A small network was shown many inputs. Here are its activations along a few directions, one row for each input.
Each table varies a few parts of the input and shows all the possible inputs, shuffled.
Descriptions start from the smaller parts, as in this example, which fits no table here: one of 5 places around a ring, together with either a single point or one of 11 places along a line or (one of 3 separate values, together with one of 6 places along a line).
Shared parts are said once, and a part with two or three values counts as separate values.
In the rows, 128 means zero.

Other details of the inputs vary at random and push rows far along two fixed directions, the same in every table; ignore that.

Rows:
R1: [233 170  84 183 124 190 125 113 165  81 143]
R2: [180  96  90 152 150 163 151 123 165 101 149]
R3: [ 92 140 118 105 121 122 142 147 123 110 140]
R4: [231 179  94 213 157 148  78 101 183 133 118]
R5: [118 173 123 150 131  91  93 115 151 143 105]
R6: [102  81 129  95  92 155 154 142  96  89 178]
R7: [127 144 148 170 125 117 112 146 108 128 104]
R8: [108  58  92  72 149 187 187 151  96  68 212]
R9: [ 84 168 157  91 136  58 100 162  99 175  76]
R10: [100 168 155 103 138  63 111 156  80 208 106]
R11: [105  85 130 115 107 171 174 125 151  89 169]
R12: [152 151 144 130 108 107 120 128 106 136 115]
R13: [108  91 141 120  91 128 147 127 124 131 130]
R14: [175 160 135 177 117 131 110 133 162 104 140]
R15: [135  83 105  90 151 170 149 150 120  75 166]
R16: [113 149 152 148 122 100 103 112 139 141 130]
R17: [141 154 135 138 137 106 106 139 167 148  68]
R18: [192 194 120 182 131 114  88  91 147 156  97]
R19: [235 168  92 214 143 154 106 117 198 144 103]
R20: [100  72 105  85 153 148 153 121 104 104 183]
R21: [113 152 131 136 122 104 132 132 157 148  96]
R22: [ 87 135 157  93 152  52  89 134  96 187  90]
R23: [111 124 116 101 145 144 114 122 140 103 127]
R24: [ 88  98 150 140 121 147 158 138 114 125 113]
R25: [ 97  71 100  66 116 213 208 117 115  89 187]
R26: [ 56 108 166  88 103  77 113 122  76 169 130]
R27: [ 97 149 164 105 112  63 103 105  83 182  97]
R28: [129  90 122 106 147 137 140 139 141 125 120]
R29: [151 113 119 191 139 190 124 108 146  72 143]
R30: [ 80 116 167  79 102  90 150 126  89 177 105]
Each input here is: one of 3 separate values, together with either a single point or one of 9 places around a ring.
Question: The inputs of R16 and R11 match in every part but the choice among 3 separate values. If R26 is changed in the same way as R16 into R11, which row does it become?
Answer: R13
Question: Change only the choice among 3 separate values in R7. List by row number the other rows that result.
Answer: R24, R29
Question: Change only the choice among 3 separate values in R30. List by row number the other rows that result.
Answer: R12, R27

Rows:
R31: [ 83  76 112  81 140 165 195 149 121 117 150]
R32: [135 101 107 125 146 186 145 135 154  79 132]
R33: [ 45  84 180 107  90 103 168 135  65 163 124]
R34: [204 191 114 223 105 141  87  82 211 101 104]
R35: [120  88 100 112 125 183 163 148 127  61 179]
R36: [200 189 112 210 141 104  66 111 166 118 116]
R37: [ 55 127 148  81 123  89 145 155  61 159 147]
R38: [111  85 149 161 101 147 132 104 134 103 142]
R39: [144  76  97 105 125 209 165 140 148  39 172]
R40: [ 79 142 155  92 133  58 135 152  97 222  94]
R41: [168 138 126 151 137 123 129 141 166 142 107]
R42: [205 146 120 176 138 140 112 132 188 103  95]
R43: [126 113 123  91 127 146 149 128  91 113 171]
R44: [153 200 152 182 153  56  77 140 154 213  41]
R45: [ 68 142 159  77 138  85 125 136  53 173 134]
R46: [149 155 120 169 137 104  83 125 160 114 111]
R47: [128 137 137 119 124 112 123 142 108 131 151]
R48: [ 98 125 142  97  81 145 160 113 124 113 149]
R49: [168 109 100 121 125 155 136 118 142 115 154]
R50: [135  91 106 109 120 181 152 145 136  57 183]
R51: [ 90 106 130  78 125 105 151 134  91 166 134]
R52: [ 14 131 184  51 120  28 132 173  53 206  74]
R53: [ 91  76 107  96 139 172 148 127 140  61 161]
R54: [132 178 153 134 129  61 106 134  85 190 101]
R55: [ 75 156 157 114  98 117 131 115 115 151 111]
R56: [172 183 135 152 131  69  92 121 112 190  78]
R57: [127  84  97 122 153 183 158 120 172  82 158]
R58: [206 145 153 227  89 127 100 108 166 126 100]
R59: [250 163  96 205 137 148 101 119 204 127 114]
R60: [107 130 143 123 146  91 111 127 147 139  86]
R61: [ 97  92 112  93 145 144 148 119 134 123 159]
R62: [129 100 105 108 141 171 145 107 117  74 191]
R63: [142 221 160 181  88  57  96 115 144 198  52]
R64: [ 73 123 156  84 134  80 142 157 104 167  81]
R65: [128 153 137 145 141 112  95 143 138 132  84]
R66: [ 29  96 143  37 135  76 131 123  69 189 131]
R67: [102  87 105 104 131 193 149 144 120  58 184]
R68: [109  92 102 104 135 201 156 135 109  65 200]
R69: [138 100  96 116 148 192 153 127 146 103 164]
R70: [178 158 119 149 140 130  99 114 128 139 116]
R71: [192 160 129 145 127 104 100 117 129 150 112]
R72: [179 134  96 155 143 163 113 113 151 123 131]
R73: [102 109 164 161 105 131 131 117 104 134 120]
R74: [193 141  95 157 144 147  96  94 150 104 133]
Question: The inputs of R32 and R64 match in every part but one. If R65 is changed in the same way as R32 into R64, which row does it become?
Answer: R52
Question: What do these inputs look like to the network?
Answer: one of 4 places along a line, together with either one of 2 separate values or one of 9 places around a ring
Question: Which other rows agree with R57 in the place on the line of 4? List them by row number.
Answer: R34, R36, R38, R46, R53, R60, R61, R62, R66, R74
Question: Change only the place on the ring of 9 in R50. List by row number the other rows that result.
Answer: R39, R41, R42, R43, R47, R49, R59, R71

Rows:
R75: [107 102 123 136 124 165 161 144 176  95 108]
R76: [142 119  96 112 141 158 132 115 144  96 153]
R77: [143 170 168 187 129  44  81 137 177 198  18]
R78: [ 40 112 176  87  94  92 145 130  68 163 132]
R79: [135 113 107 117 153 159 126 135 141  91 146]
R80: [ 49 116 174  88  93  92 143 133  68 160 134]
R81: [165 196 140 152 155  40  69 140 115 215  61]
R82: [229 206 109 216 154 101  56 114 193 136  72]
R83: [ 54 117 175  83  91  90 144 138  61 156 138]
R84: [126 111 131 154 102 167 143 106 138  97 149]
R85: [ 77 120 138  55 141  94 145 139  79 179 137]
R86: [146 113 100 123 155 152 128 140 141  97 151]
R87: [148 113  99 117 159 150 137 137 128 107 155]
R88: [135 115 134 144  97 159 143 118 121  93 156]
R89: [205 121  78 142 153 191 141 120 154  88 159]
R90: [124 110 131 148 100 165 145 109 131  97 151]
R91: [149 121  98 115 137 158 137 122 143 110 157]
Question: What do these inputs look like to the network?
Answer: either one of 2 separate values or one of 6 places along a line or one of 9 places around a ring
Question: A walk changes only the place on the ring of 9. It starts at R87 and steps to R86. List the rest of the walk in order.
Answer: R79, R82, R76, R91, R85, R89, R81
